Each row below is a small network's average activation on inputs in which a field has the value named, seen along a few directions.
Related values have similar rows: they may be neighbours, one step apart, or belong to one group.
Strong random noise was added to every row along 20 fixed directions; ignore it. To show where, here is one row again and again, with new noise each time:
[  66  171   39  156  -63   84   17  189  181   57  257   66 -211  441
  129 -257 -114   66 -422   33 -148  257 -688  -78 -150 -438 -244   26
 -360 -267  210 -159  -62    4  -87  -19]
[-212   69   60  263 -149  213  435 -767 -116 -298   96  468   68 -422
 -422   94  -19  232  527    7  346 -893  230 -271  114   -3  251  410
 -111  271  113  134  338 -609  298  166]
[-118  398 -222 -107  234 -296 -481  160   18   87 -206 -132 -356  -58
  175  248  -15  156  228 -104  262   70 -326  191 -570  -88  183 -167
   52   52 -247   80  317 -263  181  -54]
[-137  186  369 -360  -54 -611  129 -441 -344  -98 -389 -357  556   37
 -102 -122 -607 -283 -365    8  280  160  568   74  109  473  103 -236
  165   66    1  189 -104   77   87 -131]
[-397 -312 -358  160 -283   57   66 -311 -374  349  235  -49   40  -34
 -247   77  150  276  232 -107 -557   46   66 -160   94 -272 -371  619
  -61  560  327   16  106   39  -11 -374]
[-386  405 -107  -67  -52  -79   -1 -405   61  -82  -31 -134  293  109
   15 -133 -330   62 -137   -5 -148 -170   63   91  -44  -56  -44 -126
   82   52   96   73  -13  231   31  -38]
[-176  261 -634  106  411  350  250  389  438  289 -154 -183  -78 -591
 -219  268  171  246  506   64 -481  148   81 -251  165  135 -174   -3
  526  158   40   76  663 -382 -110 -185]
[ 186  335 -308   -5  317    7 -436   18   88 -407 -238  291 -288    9
  -20 -282  238   48 -181   35  313 -481 -331  -34 -440 -176  246  295
 -112 -467   58   71 -157 -219  438  587]
[ -85 -216 -385  -76 -140   79   25 -346 -356  310    2   61  -80  -70
 -249   22  -12  120   89   -5 -501  228  332 -297  318 -279  -43  499
   42   78   64  115  319  -63 -189 -268]
[-273 -222  193   51 -202  223  640  334  165  321  335  138  -39 -101
 -307  -80 -286   76   93 -255 -166 -283  -58  231  650  394  249   68
 -234  323  119  177  189 -703 -354 -435]
[  11 -409  127   56  348 -136   15   -1 -403  303  -55  243 -330   55
  194  -97  190  374  241  -85 -151  383  162 -262    8  282 -107 -247
  449  -72    1  148  -29 -223    3  -94]
[-241  444   51    7 -308    2  206 -194  223  391  427  156   34   -2
  191  -50 -195  -35  211   16 -150  -43 -210 -131 -406  262 -329  207
 -154  427  162   99   44  162   86   21]
[ 299  278 -201 -165  -81 -255  187  109  331  592  308 -139 -347 -266
  227  -99 -205 -507  -41  -60 -154  160 -265 -166   31  178  315  318
 -240  -13 -348   51 -218   88 -205  198]
[-147 -206  373  282  113 -357  101 -423 -172 -376 -138   52  -69   41
  130 -269   43  105  142 -234  412 -183   96  -44  111  -57  382 -400
    7 -177 -120 -115 -290 -236  179  133]
[-133  108  328  181   14 -278  240  -59    1 -167  316  725   91 -291
  478 -592  217 -148 -262 -168 -189  545  232  -98 -100  404  -78  301
 -330  -60  365  399  516   68 -174   -1]
[ 329  212 -179 -114 -348 -166   58  -61 -229  -86  185  546 -315   99
  165 -688  -66  -92 -127  124 -117  118  233 -250  137 -301  147  563
  192 -331  169  195  459  341 -322  177]
[ -61  170  108   11  -72 -527  195  308  -91 -416  -15  117 -112  -85
 -242 -480  160  321  259   54  318 -433 -311  349   40  173  -34  218
  132  132  423   99  136 -119  -73  132]
[ 209  404   65 -220 -144 -309   27 -289  265 -621 -183 -210  225  122
 -149   56  -91  240  250  579  219   72  449  -94 -124  -67 -253 -192
  139 -270  -67 -222  336  421 -576  526]
[ 309  237 -293  -88  -49  -10  241  147  235 -360 -354 -287  196 -341
 -490 -309  -68  -64  210   89   91 -371 -133  -71  362 -179  161  116
  282  -26  214   31  323  -95  236   80]
[-381  460    4  313 -169 -199 -647  163  287 -439  160  286  398 -138
  339  -71  591 -269 -140 -221  216   52   17  209 -642   61   81  470
 -238  407  223   77  405   31  172   16]
[  49 -311   36  -63  107 -179  173 -437  345  -15   29 -267  384 -141
 -230 -128   78   88   95 -149 -335  -52  126 -217  347  372  185  164
 -399  200   11  198 -109 -488 -158  169]
[-348  -92  -84  349  357  229  318  -64 -295  -83  224  217 -146 -248
  101   55  -76  265 -247  -72 -227 -252 -297  311  350 -336   49 -337
  237 -164   55   24  -81  301  -93 -267]


DAKE, 13 values:
fel: [-345  233 -260  238  294 -169  -50 -150  253  320  -72 -133 -374 -156
  445 -200  123 -139  119 -371 -197  386 -256 -236 -187 -159  153 -111
 -235 -239 -261  -29  -66 -240  227  -79]
sofe: [-464  265  270  -69   18  144  124  196 -138  249 -166  425 -317  -46
   38   79  200  -55  371  137  -47  301  103  287  311  111 -209 -501
  247 -399 -107 -275 -157  415 -164 -314]
buvi: [ 175  486  -12 -198  -67   76  413  544 -122  320  145  -39 -225  -17
   31  275 -470  -58   15  542  278 -102   15    8 -325  303 -550  -24
  670   71   56  -64   59  487 -151   76]
volaf: [ 282 -213  105  -79  -53   51   42 -249 -243  293   43  226  231 -161
 -307 -141   -6 -397 -241 -172   37 -407    5 -219  462  349  477  562
   27  179   35  343 -372 -384  342  -32]
lir: [ 331 -217 -231 -426  -52  260  -26 -177 -101  234 -382   36 -152  111
 -353  -27  -33   77  333  247 -221   -1  145 -214  187   25 -203   50
   66 -384  -57  -19 -216   85  160  164]
noz: [ 290 -224  249  159   81   19 -106 -231  131 -223   75  115  215  102
  260   60  142  -69 -180   13  138  164  290 -250   29   19  199  -45
   54 -116 -185   67  199 -221 -187  113]
soden: [-367 -295  252  309  197  -54 -109 -565 -328  -94  -92  -56  571  195
  341  -83   48 -163 -349 -303    3   84  617 -258  294  -29  207 -231
  570  172  -24  -26 -213  -93  242 -300]
poti: [ 278 -609 -152  189  383 -468  204  188 -444 -236  -74 -261 -300 -443
  362 -194   53  -71 -115 -334  250 -155  203  165   12  -71  400   15
  214  144  -74  139 -141   42  249  146]
famup: [-337  -95  220   93 -247 -167  652  210  -69 -162   72  -57  -28 -556
  -97  238  -56 -217  345   28  354 -267  367  489   61  379 -173   -5
 -356  333   26 -231 -309  391  -82  121]
mopif: [-290  433 -287   73  332 -146  224  168  207  181 -219  -25 -267 -248
  338 -524 -240 -267 -248 -312  -93  125 -195   16  -40   56  150  -77
   84 -329  103  210    2 -146  281  -52]
falab: [ -55 -190  368  183  -27    3  153 -429 -251 -507  247  380  485  203
  278 -389  -28  -55 -700    6  -66  -28  459   -2  195  -31  -55   74
    3 -120  299  186  105  299 -197   37]
gep: [-109  535   -2 -111 -131 -249  189 -213  -19  200  138  435 -207 -682
 -273   77  512 -274  391  286 -289  372 -318   43  461 -118 -147  563
 -388 -187   -8  -36  392  420 -423 -191]
bime: [ 162  523  -96 -109  205 -262 -222 -263  137  -33  -14  347    8 -281
   64 -121  338 -211 -100  247   34   36 -108 -242 -297  259   -8  551
 -158 -244    5  208  -26   67   49  464]
The values of DAKE form a tree with 4 forks.
How many steps from neighbour to neighbour lead from lir to volaf, at the fewest?
Answer: 4
List every value one step from soden, in the order listed.
Answer: sofe
List every value one step from mopif, in the order listed.
Answer: noz
List every value one step from gep, in the order listed.
Answer: falab
List every value one step from famup, in the order listed.
Answer: poti

VAM, 20 values:
duv: [ 196   67 -234  -30  228 -134 -285  233  334   36   -9 -338  154  111
 -177   42  172  159  -82   76 -204   33 -423  -28   93  -36   93  110
  149   76   13   47   59 -339 -225   -5]
masud: [ 276  239   39 -199 -221   82    7  240  257  291  -22   99 -138   17
  -59 -110   24 -294   90  142  -55  372  -86 -228  -87  196 -161  117
 -163 -184    1  -55   79   44   11   72]
zeva: [-184    8   51  138   82  -69  189  304  -20  -29  -27   54  -66   87
  229 -519 -242 -200 -298 -358  195 -274  158  124  170  227  380  -74
  277  -51   81  137  -97 -323  180 -110]
gebe: [ 360  227  107 -325 -230  227 -238   23   68   36   36  128  -47  149
   71  109 -330 -103  -22   77   36  131 -193  128   -6 -273  247 -373
  -76 -171 -262  120  459  211  -69 -181]
zed: [ -34  285  126   79   21  -90  622  -18  160  289  232  141 -468  -63
  216 -406 -325  107  258    1   29 -212 -411 -125   -8  198  -76 -252
   71 -165   19   15 -249   23   87  180]
reb: [-215   56   40  257   88  102 -132   93  330 -105  339  134  197  161
  307 -173  309  375   81 -107 -318  -88 -391  100 -102  -21 -141 -192
  189  263  204  158  238   21 -136 -123]
tuliz: [-231 -189  -51  120  -22  -22  412  207 -332  -32   97  165 -123 -163
 -228  -57   46  140   51  125   29 -272  210  103  170  208 -262  298
  209   68  251  -72 -251  145 -146   44]
napel: [ 309    8  -67 -341    4 -134  -51 -321   10  -58  -94    1   88 -376
 -142   28   88  -99  228  114  -80 -135   -2   68  104  142  122  166
 -169  -50  -96  231  -49  311   34  277]
ruz: [ 236 -257  186 -250  -47  284 -110  -80  105  196  153  -42  183  190
  -35  462  -47   90   95  134  -60   10  265  -76  -92  318 -115  -94
 -106  194 -224   44  -11  -82 -203   70]
kuz: [ -38  424   20   18  124  -61  -77   28   88   63  143   30 -160  265
  156  -16  -94  232   53  179  152 -299 -226  -12 -132   46    8 -226
  503  -67 -104  -59 -188   66 -141  197]
fizuv: [ -82 -341  -72  164  -12   68  367 -125  -26  236  132 -288   56 -324
   10    2 -131 -130  187 -329 -143 -302 -327  124  313  -89  174 -144
  -53  345  -47   -1 -322   85  365 -272]
kov: [  40  255 -220 -251  -60  422 -134  -78  249  371   51    9  -50  -39
 -132  448 -131 -117  132   99 -164 -141 -175  -13 -113  -11  -24   71
 -183   87 -195   -2    8    0  101  -29]
kubi: [  53  198 -321   20   81   59  -72   78  -13 -222  -48   18  -60 -364
 -213  303    5 -116 -172   98  259 -334  -10   97 -222 -158  168  505
 -211   29  -25   61  267 -213   58  188]
nep: [-179   51 -118  144 -106  -35   23  503  173 -231 -312  -63 -365  -20
  160 -474   95 -222  143 -304  232   56 -133  199 -277 -140  -19 -124
 -357 -297  118 -272 -283   99  454  104]
pek: [ 273  116  178  233   89  303  -29  344   -4   68  114  330   60 -125
  -11  220  191 -219 -189  139  236   16 -161 -170    2   18   61   34
  388   34   15  -55  123 -110  156  -85]
runom: [  85    4  240   10 -125 -432 -178  282 -249   65  185 -135   97  213
   77  128  -21 -114 -337   43  311  124 -143  162 -252  126  -99  237
   77  361   79  -34 -135   57  -99  -58]
vosip: [-181  -33 -315  -37  636 -161   54  187  -22  159 -383 -330 -261 -125
    7   37 -181  134 -199 -224   11   70  176  -74 -106  264  156  -97
   40 -177 -123  140  -22 -760  134   33]
ziz: [ 140  293  330  -21  -47 -233  298   47  326  -37   33  -42  247  -38
 -165 -202   97 -124  -16  224  100   99 -516 -118  -59  278 -435  157
 -259   60  365  -63 -123  -78   84  191]
libu: [  86  304 -396 -165  141 -108 -167  115  -66  184   84 -169 -344   92
  140  226 -205  335   20  166 -128  107 -377   73 -440 -329 -247   61
   92   76  -15   92  350  145 -129    1]
gutuf: [ 135   63  397   64  100  -61  149 -410   26 -326 -185   -6   87  -12
   38   18 -199   84  129   96  326   -8 -105  -64  -13 -121   81 -685
   33 -247 -130  -65  -19  101  198  115]
Each value of VAM is a pair of two hidden parts, and every pair occurs once (4 first parts, 5 second parts).
Changing only the second part turns kov into ziz. runom has the same second part as kov; what does that change turn runom into?
Answer: kubi
Changing only the second part turns gutuf into duv. napel has the same second part as gutuf; what does that change turn napel into?
Answer: nep
Changing only the second part turns ruz into zeva. kuz has the same second part as ruz; what does that change turn kuz into?
Answer: zed

SUKO, 10 values:
zak: [-121   43 -164 -161 -277   61  318   74 -105  384  136 -150 -192  -76
  -66 -116 -416 -119   60 -138 -204 -155 -194  226  292 -121   74   43
  -55  133  -42   94   -3  196  -20 -349]
moba: [ 142  -17   48 -141 -285  548  266  -51  226   60  129  -68  -72  179
 -240  329 -242  446  749  335   62 -589  -92    7  -74   64 -312 -546
  289  127 -121 -199 -152  305  -17  215]
duf: [ 272   22  -23  -10  441  129  450  -28  242    2  181   89 -469    6
  -18   50 -322  485   25  219   72 -422 -480  -99 -232  149 -102 -237
 -237 -314  -37   60 -224 -349  -76  573]
forek: [ -81  380 -229  294  -40 -174  -66 -333  488  263  430 -222  100 -233
  432   49  211 -488  -44 -118 -182  -56 -321 -190  -80 -225  224  317
 -118  234 -294 -183 -391  363  -54  214]
vos: [ -13  450    3 -433 -372 -104 -113   75 -303  -33 -309   14  115   61
  -11  -37 -559 -339 -268   82  241  231  272  250 -202 -102  -72   68
   21  -53   86  158  559  316  162 -335]
nolis: [ 126  120  332  156 -186 -180  -43 -336   48 -346  132   -8  406  -35
  193   66 -102 -267 -178   30  354   20  161  -67 -159  -41  184 -112
  -30  131 -103  -13  102  210   29   88]
guduv: [-140  474  285  135 -261 -351   92 -441   68 -322  -40   94  115   28
 -104  -31  -49  -42  195  188  450  -12  107 -201  -49 -134   56  119
  -54  -69  -21 -153  379 -217 -140   44]
rede: [-447  123   78  305  274 -120   33 -310 -181   32   30  266  -77   76
  198 -397  126  302   85 -229 -142 -107 -175 -108  106  -49   61 -248
  415   -8  193  117 -119 -136  239 -150]
durez: [  38 -265   11  210  162  -44  251   -8  -58 -178  309  181 -224  137
  328 -337 -105  405  -41 -169   -2 -330   70  -20  -62   19  123  -82
  143   80   99  172   50 -173 -119  227]
gesen: [-128  -64 -179   81  126  -72  293  -23   10  171   74  -55 -373 -315
  231  -38   -6   88  328 -152  -88  -51 -207   10 -409   42 -266  -16
 -327  147   75  -29 -202  185  344  197]
The values of SUKO form a ring.
List every value one step from durez, in the order listed.
Answer: rede, gesen
List every value one step from vos, in the order listed.
Answer: zak, forek
